These are the activations of a small neural network, seen along a few directions. Each row is one input.
In each table, some parts of the input vary, and every possible input appears once, in random order.
A made-up example of a description, with smaller parts first: ring(5) and (point or line(9) or (values(3) and line(6))).
Shared parts are said once, and a part with two or three values counts as separate values.

Other details of the inputs vary at random and push rows far along three fixed directions, the same in every table; ignore that.
To show where, the next rows are all for the same input, with only those details redrawn:
[ -6 -15   8  -1 -19 -14   4   6 -29  11 -10]
[ -6 -15   8  -1 -19 -14   4   6 -29  11 -11]
[ 38 -26  24 -41   9 -64  -4  22  26 -80 -22]
[  1  65   9  22  -1 -39 -21 -15  51  30  68]
[-17   1 -57  18  20  20 -14 -14  -9   5   6]

Table:
R1: [  2  65  10  22  -1 -39 -21 -15  51  30  68]
R2: [ -9  -4 -45  20  18  47  -6  -1  14  11   2]
R3: [ -3 -10  23 -16 -11  18  24  10 -18  11  -8]
R4: [ 22  75  27  16   1  -3 -17 -17  57  28  61]
R5: [ -3 -10  17   7 -24   3  -2  18 -22   5 -16]
R6: [  4 -23  14  -5 -16   8  19  18  -9  21 -11]
R7: [ -9 -18  20   8 -19   4   6  14  -8  12 -23]
R8: [ -9 -12  13   7 -23  -9   1   8 -26   5 -15]
R9: [  0   7 -43   6  31  38  -5 -26 -10   8   7]
R10: [ 21 -19 -40 -21  53 -30 -15  -2  60 -81 -12]
R11: [  0   1 -53  12  19  41  -7   1  -3   9  12]
R12: [-20   5 -41   3  31  39   4 -18  -2   6  12]
R13: [ -3  -4  23   0 -16   1   4 -11 -28   4 -22]
R14: [-22  -7  25  -3 -15   2  14  -3 -20   1 -18]
R15: [ -3 -26  13  -4 -11  -4  17  10 -14  21 -10]
R16: [ 17  -6  22 -13 -12  16  15   2 -25  14 -12]
R17: [ -3   3 -50  19  14  47 -14   3   0   4   7]
R18: [  0  -7  19  -8 -12  -4   9 -12 -31  10 -17]
R19: [-16   9 -36   9  22  56   0  -8   6   1   4]
R20: [ 38 -13 -42 -27  53 -21 -18   8  47 -83   2]
R21: [ 20  60  92   5 -38 -44  -4  -2  32  31  37]
R22: [-16  -5  29  -3 -15  14  12   6 -17   2 -19]
R23: [ 29 -31  31 -31   8 -59   0  20  43 -78 -33]
R24: [-29   6 -43   7  28  30  -1 -25  -2   1   4]
Describe the family of inputs behind these rows.
> values(4) and ring(6)
Changing only the values(4) part turns R24 into R18. The same change can be made to R12. Which row results?
> R9

Table:
R25: [  1   4 -74   8  50  25 -24   0  45 -50   7]
R26: [ -5 -20   0 -12  -7   1  11  18  -3  -8 -14]
R27: [-11 -18  -9  -3 -10 -28   3   0 -22 -16 -14]
R28: [ -4  11 -64   0  57  30 -20 -21  44 -53  -1]
R29: [  6  34  41  12 -24 -26  -4  16  29  19  36]
R30: [ 26  53 -33  15  36  -8 -34 -12  79 -15  58]
R31: [ 10  43  51   5 -18 -21  -5  -3  22  13  29]
R32: [  5 -11  14 -17   5  10  12  -1 -17 -13 -12]
R33: [  1 -11  13  -3  -1   7   6   0  -7 -12 -28]
R34: [  0 -25   3  -5  -9   2   5  14   1  -5 -19]
R35: [  8  -6  11 -11  -4  10   2   1 -18 -16 -18]
R36: [  6  -4  10 -12  -4  10   4   3 -20 -18 -17]
R37: [ 19  41  48  -7 -11 -23   5 -10  22  24  30]
R38: [ 10 -12  13 -14   8   8  13  -4 -15  -9 -17]
R39: [ 14  27  41   3 -12 -28   8   7  32  32  37]
R40: [ 20 -18  -2 -11  -7   2   4  12 -11  -2 -17]
R41: [ 11 -16  -1 -17  -6   4   9  16 -15  -7  -7]
R42: [ 17 -20  -1 -13  -9   3   2  11 -10  -4 -14]
R43: [  5 -14  14 -14   8   8  16  -4 -11  -8 -19]
R44: [ -7 -12  11 -15  -1   7  11  -1  -7 -12 -21]
R45: [  2 -23   2  -3  -6   0   7  15   1  -3 -23]
R46: [ 29  55 -34  17  39  -9 -32 -10  79 -14  54]
R47: [  2  -9  12 -17   4  10  14   1 -19 -15 -11]
R48: [ -1 -22 -10   5  -8 -30   3  -5 -19  -9 -20]
R49: [ -9 -10  10 -16  -2   7  13   1  -9 -14 -19]
R50: [ -4 -10  13  -6  -4   9   4   3  -9 -17 -23]
R51: [ 10  -9  13  -4  -1   9   2   0 -13 -13 -24]
R52: [ -6 -21  -6   0   2 -32 -10   3 -24  -6 -19]
R53: [ -9  33  29   8 -23 -60  -8  -2  15  21  39]
R54: [ 13 -17   1  -6  -9   5   0  17 -13  -9 -12]
R55: [  6  16 -63   3  55  31 -25 -16  33 -59   4]
R56: [  7  -3   7 -19  -5   9   6   0 -19 -15 -17]
R57: [  7 -11  14  -6  -3  11   0  -1 -13 -15 -21]
R58: [ 17 -22   0 -15  -5   4   7  10 -10  -2 -10]
R59: [ 14  42  48  -9 -14 -21   4  -8  19  20  35]
R60: [-58  -3 -40  43 -24  72  12 -10 -58  98   4]
R61: [  3 -16  14 -16   5   9  14  -5 -11 -10 -15]
R62: [ 22  61 -24  10  42  -2 -32 -28  74 -24  51]
R63: [ -3 -22   2  -6  -9   2   5  17  -1  -8 -18]
R64: [ 14 -19   0 -16  -5   4   8  13 -13  -6  -9]
R65: [  8  -1 -72  -1  60  25 -15  -7  43 -44  15]
R66: [ -6 -21 -10   2 -11 -29   1  -3 -21 -13 -15]
R67: [ -1 -24   4 -10  -2   3  12  16  -5  -7 -11]
R68: [ -37   25 -119   50   34   95  -23  -33  -18   57   30]
R69: [ -4  32  29  11 -24 -59  -6  -9  19  20  36]
R70: [ -4  28  32   9 -19 -60 -15  -5  17  26  36]
R71: [ -1  -9  15  -3  -4  10   2   3 -12 -18 -21]
R72: [ 14  30  41   0 -15 -26   4   9  25  27  43]
R73: [  7 -27   4 -11   0   4  12  12  -6  -3  -9]
R74: [-11 -20  -5  -3  -1 -30 -11   5 -26 -10 -14]
R75: [ 12  36  51  -4  -9 -20   5 -10  23  21  35]
R76: [  1  35  50  -3 -16 -24   4 -10  34  22  27]
R77: [ -7 -22  -7  -1  -1 -31  -7   2 -21  -6 -19]
R78: [  1  36  51   2 -18 -23   0  -8  34  21  25]
R79: [-14 -18  -6  -4  -2 -31 -10   7 -28 -12 -13]
R80: [  6  -6 -71   1  59  23 -17  -8  50 -44  10]
R81: [ -5 -19   1  -7  -9   2   7  19  -2 -10 -16]
R82: [ 19  28  41   3 -13 -28   5   8  27  31  38]
R83: [ 10  40  53  10 -15 -23  -2  -4  28  16  23]
R84: [  9 -21   4   4  -6   3   2  18  -5  -7 -21]
R85: [ 10 -18   3  -2  -9   5  -1  19 -11 -11 -14]
R86: [  4 -25   3  -7   1   1  13  14  -2  -2 -16]
R87: [ 20  32  42  12 -21 -28  -6  12  29  26  31]
R88: [-14 -18  -7  -5  -5 -29  -6   6 -25 -13 -13]
R89: [-41  11 -33  37 -19  79   9 -30 -73  94  -4]
R90: [ 12 -12  10 -19   1  10   9  -6 -15  -9 -15]
R91: [ -3 -22   3 -11  -2   2  13  19  -6  -9 -10]
R92: [ -8 -24  -5  -2  -1 -30 -12   2 -24  -7 -16]
R93: [ -6 -23  -8  -1  -4 -31  -2  -1 -19  -7 -19]
R94: [-60   5 -27  39 -14  79  16 -26 -66  89   3]
R95: [ 11  28  43  14 -23 -26  -7  11  33  24  33]
R96: [ 11 -14   0  -7  -9   4   2  19 -15 -11 -11]
R97: [-42  -4 -36  50 -26  74   1  -9 -64  93   4]
R98: [  1  12 -63  -7  65  31 -12 -20  36 -53  11]
R99: [  0 -26   2  -9  -6   2   9  12   1  -3 -17]
R100: [  5  31  41  11 -24 -28  -4  13  33  24  33]
R101: [  7  -6   9 -21   0   9  11   0 -20 -14 -13]
R102: [ 12 -14  -3 -14 -10   3   4  16 -14  -8 -11]
R103: [ -3  14 -63   3  55  30 -22 -16  40 -57   1]
R104: [ -2 -14  14  -5  -4   8   4  -1  -6 -14 -24]
R105: [ -8 -19 -10   0 -11 -29   3  -1 -23 -16 -13]
R106: [ -3  28  30  10 -22 -60 -10  -8  20  26  37]
R107: [  0 -13  14 -17   5   9  15  -1 -13 -13 -14]
R108: [  2  43  51   7 -19 -21  -2   0  23  11  29]
R109: [ -2 -13  11 -13   2   6  12  -3  -5  -8 -26]
R110: [  3 -23   1  -8  -4   0  11  13   1  -1 -21]
R111: [  4 -20   5   1  -9   5   0  20  -7 -12 -16]
R112: [  2   9 -64   2  60  28 -19 -23  47 -50  -7]
R113: [ -3 -17  14 -13   4   8  13  -3  -7 -10 -18]
R114: [ 13  -7  11  -8  -1   9   3  -1 -16 -11 -23]
R115: [ -6 -24  -8   0 -10 -28   0  -6 -18 -10 -17]
R116: [ 19 -20  -1 -13  -2   3   9  11 -11   0 -13]
R117: [ -9  -9  11 -12  -4   7   9   3  -7 -16 -22]
R118: [-53  -2 -39  40 -18  74  17  -8 -66  95  13]
R119: [-58  58  10  50 -31  48  12 -28 -31 121  54]
R120: [ -3 -25  -9   3 -11 -29   1  -6 -19 -10 -16]
R121: [ 10  30  41  13 -22 -30  -3  11  35  28  28]
R122: [ -4 -22  -9   2  -7 -29   2  -5 -18  -9 -21]
R123: [  7 -16   2  -3  -9   5   1  21 -13 -13 -13]
R124: [-44  77 -62  72  24  70 -29 -50  22  79  67]
R125: [-11 -21  -7  -4  -4 -29  -8   4 -23 -11 -14]
R126: [  7 -19   2 -13  -1   4  12  17 -14  -9  -5]
R127: [ 12 -26   4 -11   0   4  10  12 -10  -4  -8]
R128: [ -2  53 -45  19  38 -39 -37 -26  68 -17  60]
R129: [ 17  12 -67  -8  57  30 -24 -26  36 -52   2]
R130: [ -1 -15  14 -12   7   7  15  -2  -8  -8 -21]
R131: [ 10  -6   8 -18  -4   9   5  -3 -18 -13 -18]
R132: [  3 -24   3  -1  -9   3   2  16  -2  -7 -19]
Describe the family of inputs behind these rows.
> line(4) and (line(5) or (values(2) and ring(11)))
Changing only the line(4) part turns R110 into R26. The same change can be made to R112. Which row results?
> R117
Changing only the line(4) part turns R89 into R56. The same change can be made to R82. Which row results?
> R126
Changing only the line(4) part turns R48 into R105. The same change can be made to R39. Which row results?
> R118
Change only the line(5) part in R92. List by row number the other rows that result.
> R70, R106, R115, R120
Start at R40 and move only the line(4) part, one step at a time. The first step leads to R42. Which rows follow, in order?
> R68, R102
Change only the ring(11) part in R61. List by row number the other rows that result.
> R57, R62, R75, R76, R78, R90, R104, R113, R124, R129
Change only the values(2) part in R76. List by row number the other rows that result.
> R99
Change only the line(5) part in R27. List by row number the other rows that result.
> R53, R79, R88, R105

Table:
R133: [ -2 -24  21  -1 -20 -44  -2  16   0  11   5]
R134: [ -6  71   9  41   9  23   1 -43  23  70  60]
R135: [-34 -10  50  -2 -54  19  31  24 -46  82   1]
R136: [ 15  67   9  12   0  15 -20 -20  15  24  49]
R137: [ 32  64  44  16  -3 -38 -20   5 112  -6  51]
R138: [ -7  23 -99  32  70  62  -8 -26  42   8  46]
R139: [ 20   2   7   8  16 -58 -18  21  46 -37  15]
R140: [-15 -51 -13 -17  25 -15  -3  16 -50 -57 -60]
R141: [ 34  56  71  -7  -6 -29   0 -18  30  36  47]
R142: [-20 -51  -6 -33  12  21  27   2 -21 -62 -57]
R143: [ 20 -16  70 -23 -49 -89  14  30   4  12   3]
R144: [ 27   6 109 -37 -28 -47  18   8  14   3 -20]
R145: [-32   8 -86  35  30  78   7 -14 -12  40  35]
R146: [ -8 -53 -14 -16  12 -10  -9  10 -50 -61 -58]
R147: [-35 -18  53  15 -53  19  41  13 -32  82  -6]
R148: [ 20 -26   0 -26 -33 -49   2  18  -6 -13 -17]
R149: [ -7  23 -58 -22  70  25 -18 -24  53 -59  13]
R150: [ -3 -60 -25 -29  11 -20   6  -6 -44 -49 -58]
R151: [  9  -5 -42   7  26  48 -20   5  20  -7 -18]
R152: [  7  73 -10   5  41  -9  -7 -30  70 -16  76]
R153: [ 22  44  55 -13 -19 -33   8  16  34  36  70]
R154: [ 17  -4  32  -9 -27  -7  18  31  -1  -6  10]
R155: [-10 -46 -14  -8  17 -13   2  13 -48 -62 -65]
R156: [ 11 -18  21 -48   8  -6   2  15   5 -71 -37]
R157: [ 50   6  20 -10  22 -24   5  12  60 -30  16]
R158: [ 44 -27 -30 -26  29 -64 -10  15  55 -92 -16]
R159: [  8  65  -3  53  -9  29 -11 -11  33  73  64]
R160: [ 21 -28 -11 -42  -5 -49  -3  -6 -11 -61 -39]
R161: [ 47  21  84 -41   6 -70  22   3  52 -48  21]
R162: [  6 -24 -61  -3  51  51 -11  -1  24 -19 -26]
R163: [-28  33 -77  23  29  83 -15 -34 -32  29  30]
R164: [-25 -25  -4   3 -24  53  27  -1 -80  15 -30]
R165: [-32 -12  38  28 -61 -13   3  26 -62  76   2]
R166: [-24 -42 -81   1   3  21   5   6 -51  16 -37]
R167: [ 24 -37 -31 -20  23  13  -8  25  41 -96 -45]
R168: [ 13 -37   8 -20   7 -45  -1  -5  -3 -67 -37]
R169: [ 27 -35 -23 -29  -5 -50  10  24   3 -53 -41]
R170: [ 11 -21  12  -7 -36 -44  -2   9  -3  10   3]
R171: [ 22 -59 -41 -17  36 -25 -28  22  17 -87 -30]
R172: [-44 -23 -39   7   0  67  12 -12 -40 -13 -39]
R173: [-37  24 -99  32  55  64 -13 -22  55  -1  40]
R174: [ -1 -32 -51  17  -1  68   6  15 -44  -2 -29]
R175: [ -3  64 -18  21  16  -2 -20  -2  98 -10  67]
R176: [ 12  55 -10  26  33  -3 -17 -16 107   5  54]
R177: [ 23  18 104 -35 -46 -42   7  22   6 -14 -18]
R178: [-12  17 -50  36  -8  79 -10  -2 -41  66  23]
R179: [ 43  16  13 -29   8 -21  -9  26  42 -41  33]
R180: [-22 -29 -38  13  20   0 -12  25 -25  -6 -18]
R181: [-28 -43 -21   4 -32  13   7 -23 -80  27 -36]
R182: [  8  78  -1  26  28   1 -28 -35  93 -12  44]
R183: [-27  66  24  50 -44  43   6 -24 -35  96  45]
R184: [-10 -34  67 -12 -36   6  36  -1 -36  14 -55]
R185: [ 10   1  96  -6 -36 -84   7  15  -9  -8  -6]
R186: [ 22 -57 -47 -15  31 -28 -11  15  22 -86 -37]
R187: [ 23  38 -38 -16  50  -5 -32  10  98 -62  39]
R188: [-36 -21  41  30 -48 -15   8  25 -59  84   4]
R189: [-23 -30 -30   2  16  -2  -9 -20 -29 -12 -20]
R190: [-34  -5  37  38 -54 -15  15  30 -61  75  -5]
R191: [ 41 -11  39 -17  -8  -7  11  18   3  16   2]
R192: [  7 -81 -28 -18  -6 -10  -6  16 -28 -46 -47]
R193: [-25  22 -75  20  50  80  -4 -46 -25  43  26]
R194: [-15 -43  51  -4 -40 -28   3   7 -67   8 -35]
R195: [ 14 -11  88 -22 -52 -80  -1  -2  -5  -6   2]
R196: [ 12   5  43 -35  -7 -12  17   0 -19  -5  11]
R197: [ 16 -31 -53 -43  39 -37  -6  -6   2 -86 -47]
R198: [  0  64  17  17   5  16 -21 -25  36  34  27]
R199: [-39   7 -79  28  40  81  -4 -18   3  55  17]
R200: [  3   5  15   2 -10  20  18   5 -18  63  30]
R201: [ 18  54  61   2 -34 -25 -13  22  51  31  40]
R202: [-34 -28 -36 -10  29  63  15 -19 -42  10 -40]
R203: [ 39  63  70  -1 -17 -25 -11 -11  28  29  43]
R204: [ 30  -5 -48   6  29  48 -18   3   4  -8  -2]
R205: [-13 -19 -41   6   6  -4   2 -24 -31 -14 -27]
R206: [-51  29 -31  45 -15  76  -2 -29 -28  49  -2]
R207: [ -4   9  63  20 -54  24  25  -6 -63  69 -12]
R208: [-45 -44  -5  16  -6  14   2  -3 -84  27 -38]
R209: [-28  12  29  13 -65 -23  27 -12 -70  74 -14]
R210: [ -9  68  -3  12  42  -7  -8 -39  91  -6  57]
Describe the family of inputs behind these rows.
> values(2) and ((values(3) and line(5)) or (line(4) and ring(6)))
Changing only the values(2) part turns R151 into R198. The same change can be made to R187. Which row results?
> R156
Changing only the values(2) part turns R134 into R157. The same change can be made to R209. Which row results?
> R169
Change only the line(4) part in R183. List by row number the other rows that result.
> R136, R177, R206
Change only the values(3) part in R180. List by row number the other rows that result.
> R165, R190
